A small network was shown many inputs. Here are its activations along a few directions, one row for each input.
In each table, some parts of the input vary, and every possible input appears once, in random order.
A made-up example of a description, with smaller parts first: one of 6 places along a line, together with either a single point or one of 11 places along a line or (one of 3 separate values, together with one of 8 places around a ring).
Shared parts are said once, and a part with two or three values counts as separate values.

Other details of the inputs shift rows strongly along two fixed directions, in all tables alike. That doesn't count.

A family of inputs:
row 1: [ 49 -56  31  -4 -88  34  11  20 -95  30 -39 -26  12 -35  24 -39]
row 2: [ -7  85 -41  42  54   1   8   6  59  52  62   9  28  17  20  -3]
row 3: [ 57 -29  42 -20 -58  46 -13  16 -78  48 -41  12 -22 -56  24 -56]
row 4: [  5  49 -72  42  37 -21  19  -4  57  31  64 -46  55  -6  30  17]
row 5: [ 62 -34  27 -22 -56  27  -5  32 -88  38 -41  44 -24 -48  27 -58]
row 6: [ 45  54   5  50  49   8  45  13  72 -28  51 -30  33  30  -8   2]
row 7: [-63 -30  34 -56 -12  -7 -78  -8   0 -24 -18   8 -12  34   2  17]
row 8: [-106  -26  -40  -19  -21   -7   16  -46    6  -22   -7    7  -11   14
   14   23]
row 9: [120  21   2  21 -17  47  39  13 -46  50  -2 -45  56 -40  36 -72]
row 10: [ 54  51 -28 -16  54 -16  13   7  44 -17  45 -21  75  36  30 -30]
row 11: [-63 -22  49 -13  -3   3 -20  -3  33 -56 -16  44 -67  23 -23  33]
row 12: [-62 -38  44  -8  15   6 -30 -22  21 -57 -20  50 -43  -1 -39  39]
row 13: [-15  78 -44  40  72   3   8  11  43  52  43  -1  39   4  29  -2]
row 14: [-52  11 -71   0  26   0  18 -15  33   9  29 -33  27   3  12  18]
row 15: [-58 -54  22  -8  -6   5   4 -43  17 -88 -18  24 -15  10 -42  41]
row 16: [-45   5 -32  18  -1 -19 -21  -9  11  41  13  13  -5 -27  19  24]
row 17: [ 55 -30  40  24 -58  21  11  34 -69  37 -73  30 -52 -72 -15   9]
row 18: [ 63  29 -14  -6  44 -17  18  26  20  26  46 -59  71  32  -8 -23]
row 19: [-113  -19  -30  -24    2  -14  -30  -20    0    6  -10   23  -34   -8
    4   30]
row 20: [-45 -21 -11 -62 -31 -30 -20 -22 -15 -74 -11   4 -24  53 -15  -6]
row 21: [122  20   5  46   6   7   0  52 -59  80  13 -20   5 -17  12 -73]
row 22: [-63 -21  46 -15   1 -14 -29  -4  33 -48 -38  33 -55  10 -30  35]
row 23: [ 54  33 -29  16  60 -33   0   9  31  -3  51 -51  49  60   5 -30]
row 24: [-29  -9  16   3  -9 -16  17 -12  41 -56 -20 -13  -7  20 -31  23]
row 25: [-19  17   1 -41  13 -20 -45   6   1 -28   3  20 -32  40  -6 -15]
row 26: [-16 -11  -1  -7  -6 -23   6 -12  29 -53 -31 -10  -5  12 -29  55]
row 27: [ 61 -37  50  22 -37  25  22   7 -78  30 -47  38 -48 -82 -14  14]
row 28: [-99 -24 -42 -19 -47   0   9 -42  23 -21   0  17 -19  27  -5  25]
row 29: [ 64 -46  36  26 -57  29  56 -11 -81   4 -43  10 -20 -70 -14  19]
row 30: [ 45  54   9 -12  75 -25 -29  22  37  41  53 -30  44  36  -8 -15]
Each input here is: one of 2 separate values, together with either one of 4 places along a line or one of 5 places around a ring or one of 6 places around a ring.
Changing only the choice among 2 separate values turns row 16 into row 4. The same change can be made to row 17. Which row results? -> row 26
A walk changes only the place on the ring of 6. It starts at row 20 and steps to row 23. List the rest of the walk in order. -> row 18, row 1, row 9, row 10
Which other rows does row 6 become when the place on the ring of 5 takes its other values? List them by row number. -> row 15, row 24, row 26, row 29
Which other rows does row 25 become when the choice among 2 separate values takes its other values? List them by row number. -> row 20
